A small network was trained on made-up records. Each row is its average activation on records with the value named, seen along a few directions.
Related values have similar rows: they may be neighbours, one step apart, or belong to one group.

Suzib, 25 values:
y22: [  4  15  26  -7 -11 -31  43 -68 -14  55   6 -21  27]
y25: [ 31 -33   9  58 -35 -14 -17 -30 -34  47  25 -11 -25]
y23: [-30  28  15 -48   4 -10  -4  47  36 -14 -30  66  22]
y5: [-23  55  -6 -32   9 -49 -17  11  14  36  12  35  14]
y3: [  3   0  22  -4 -24 -45 -46  -7 -37  34  72 -18 -10]
y10: [-18 -54 -19 -27  12  31  12  50  -7 -29  25   2  14]
y19: [ 26 -13 -42  40 -15   6  -7  36  36 -42 -25  52 -16]
y13: [-41  39 -16 -30  29 -19  35  16  35 -41 -48  46  -3]
y12: [ -5 -11 -26 -19   0 -22 -28  56  34 -52  15  55   7]
y9: [  9  40  -2 -35  -4 -12   3 -46 -37  56  41   1   9]
y6: [-20 -21   5  15  24  22  12   2  38 -52 -48 -39 -10]
y7: [  0 -31  23 -41  -5  36  37 -32 -13  26 -18 -57   8]
y1: [ 21   0 -31  15 -39 -50 -27  33   8  13  42  49  17]
y18: [  6  53   1  -1 -12 -49  24 -27  -3  14 -46  22   4]
y8: [-20   5  19 -69  12  26 -36 -13 -29  29  24 -35   2]
y24: [ 39  38   6  48  -8 -32   8 -10  35  12 -15 -12 -28]
y21: [  9 -55 -10 -27  19  30 -33 -22 -32  -1  50 -20  19]
y16: [-23  13  11 -42  46  49  27  18  15  18 -52  -7   3]
y17: [  0 -49   8  33   0  28 -38 -15 -42 -21  20 -66 -28]
y15: [ 42  15 -12  97 -48 -32  10  27  -9  -2  17   5  24]
y11: [ 18 -16  26  29   9  58   2 -43 -13   2 -24 -72 -19]
y14: [ -8 -29  -8 -66  18  38  11   5   1 -18  -1  16  41]
y2: [ 28  20  14  45 -22  -5  -2 -40 -24  37 -10 -32 -28]
y20: [-27  18  -7  31  39 -15  24  10  55 -59 -38  32 -24]
y4: [-23 -26  -8  39   2  60   5  41 -10 -47   3  10 -22]
The values of Suzib form a network in which each value has 4 neighbours.
- Fewest steps between y3 and y15? => 2
Each value of Suzib is a pair of two hidden parts, and every pair occurs once (5 first parts, 5 second parts).
- Changing only the second part turns y9 into y3. y23 has the same second part as y9; what does that change turn y23 into? => y12
- Changing only the second part turns y17 into y21. y4 has the same second part as y17; what does that change turn y4 into? => y10
- Changing only the second part turns y24 into y15. y20 has the same second part as y24; what does that change turn y20 into? => y19

Suben, 6 values:
j5: [ 24 -25  18   4 -24  13 -18 -40 -63  55  51 -54   3]
j4: [-35 -24  -3 -34  46  52  23  10  37 -50 -44   3   0]
j3: [-10 -48  12   2  15  71   9 -21 -25 -11 -20 -51 -24]
j2: [ -2  66 -23  10 -17 -82  -6  53  46 -22 -12  85   9]
j1: [ 27  28  21  -4 -34 -55 -18 -71 -57  90  60 -43  11]
j6: [ -4   4 -24  23  15   1   9  69  62 -62 -35  60   1]
The values of Suben form a line.
- Fewest steps between j2 and j1? => 5

Lur, 7 values:
u5: [ -1   9 -12  32  -1  -1   7  35  26 -34 -36  29 -19]
u2: [  9 -42   0   0  -9  35 -22  11 -32   0  34 -18   1]
u1: [-10  24  -5  -6  14   4  34  34  42 -24 -47  38  19]
u6: [-16 -13  26 -51  -4  28   0 -54 -59  42  19 -58   7]
u7: [ -6  41 -25  -6   1 -56  -5  55  54 -32  -4  80  19]
u4: [-12 -31  -2  -1  29  39   6  -7  16 -29 -20 -15 -15]
u3: [ 37  12  17  32 -29 -50 -21 -73 -48  77  54 -55 -11]
The values of Lur form a line.
- Name the neighbours of u7, in listed order. => u1
- Name the neighbours of u3, in listed order. => u6
